A small network was trained on made-up records. Each row is its average activation on records with the value named, seen along a few directions.
Values that are neighbours, or in one group, have similar rows; names and order tell nothing.
In the rows, zero is written as 500.
Strong random noise was added to every row along 7 fixed directions; ignore it. To show where, here is one row again and again, with new noise each time:
[562 557 613 680 443 404 464 339 553 393 723 591 528 641 437 412 702 628
 587]
[563 428 329 503 470 450 298 385 440 484 439 460 300 386 460 625 518 365
 383]
[328 532 499 230 454 644 471 475 538 495 437 537 431 530 549 356 397 513
 630]
[590 488 458 654 506 479 409 487 398 502 468 389 478 337 474 645 368 422
 240]
[591 469 565 444 262 738 398 441 269 316 526 558 285 452 265 473 425 647
 732]
[505 351 465 489 632 528 409 362 734 467 324 499 576 473 708 576 516 417
 408]
[505 556 508 598 532 527 512 608 395 581 455 398 513 439 528 582 415 452
 298]
[572 496 507 612 489 518 464 478 437 458 508 444 479 455 482 576 464 498
 395]
[450 514 490 498 568 553 512 625 495 643 377 510 445 629 616 539 717 452
 500]


MEB, 12 values:
mozu: [557 554 581 668 549 556 644 742 382 580 514 401 585 586 485 545 507 577
 362]
sur: [413 565 643 488 519 583 464 702 500 774 379 695 533 446 509 407 619 482
 532]
nuv: [628 471 345 578 554 283 452 487 517 456 612 559 379 727 445 597 891 471
 522]
rebup: [479 445 325 419 539 418 531 539 407 557 438 477 474 502 479 581 520 439
 453]
deno: [539 600 451 482 365 472 592 602 266 490 612 403 318 510 339 535 526 484
 683]
fubu: [648 399 378 528 341 476 410 392 335 337 596 489 261 393 223 642 546 469
 698]
pab: [633 355 605 513 437 722 458 490 480 375 359 610 396 617 505 538 719 642
 775]
gorav: [511 492 466 480 492 482 601 580 478 466 547 494 564 515 417 532 488 519
 609]
div: [550 555 546 499 468 581 612 580 407 416 536 379 496 313 460 479 179 511
 440]
gop: [562 530 505 518 476 466 776 478 429 328 663 375 573 630 471 479 380 630
 579]
kudun: [404 449 660 464 568 633 636 611 567 652 270 490 705 498 687 482 414 516
 464]
tezar: [465 469 326 375 585 461 418 697 506 760 343 575 382 438 542 575 655 333
 437]
MEB is arranged as 4 separate groups.
- Which other values are in the same group as pab? Give them in the order they are listed. => mozu, nuv
- Which other values are in the same group as fubu? Give them in the order they are listed. => deno, gorav
- Which other values are in the same group as kudun? Give them in the order they are listed. => rebup, gop

PINU, 12 values:
zuka: [485 442 443 280 624 649 786 560 584 202 503 309 662 533 613 547  60 590
 448]
kure: [414 524 445 387 453 406 589 348 440 391 555 284 486 408 491 475 131 460
 459]
fif: [678 407 340 372 438 704 417 648 195 375 372 425 309 349 318 689 323 533
 424]
lik: [519 472 329 396 547 340 425 547 610 621 514 651 393 573 490 524 828 346
 586]
sasop: [130 653 815 388 491 659 646 820 454 924 211 628 803 553 625 212 483 552
 613]
batuv: [339 459 457 334 572 505 516 513 655 525 485 579 582 732 587 400 658 521
 639]
mim: [468 582 497 510 768 736 920 873 500 584 385 233 521 748 853 610 481 492
 417]
zag: [487 463 457 386 653 566 519 396 737 410 499 485 455 610 715 434 532 512
 486]
delad: [462 500 424 585 583 441 593 657 373 784 285 322 449 628 681 684 672 321
 283]
fudom: [607 610 534 575 311 679 538 571 203 343 603 349 301 382 366 553 261 587
 472]
fes: [358 650 589 469 610 296 567 527 767 669 626 678 643 666 589 313 813 473
 635]
vineb: [403 485 283 329 523 288 580 309 714 396 699 496 425 515 548 473 585 369
 671]
PINU is arranged as 4 separate groups.
- Which other values are in the same group as fif? Give them in the order they are listed. => zuka, batuv
- Which other values are in the same group as vineb? Give them in the order they are listed. => lik, fes
- Which other values are in the same group as sasop? Give them in the order they are listed. => kure, delad
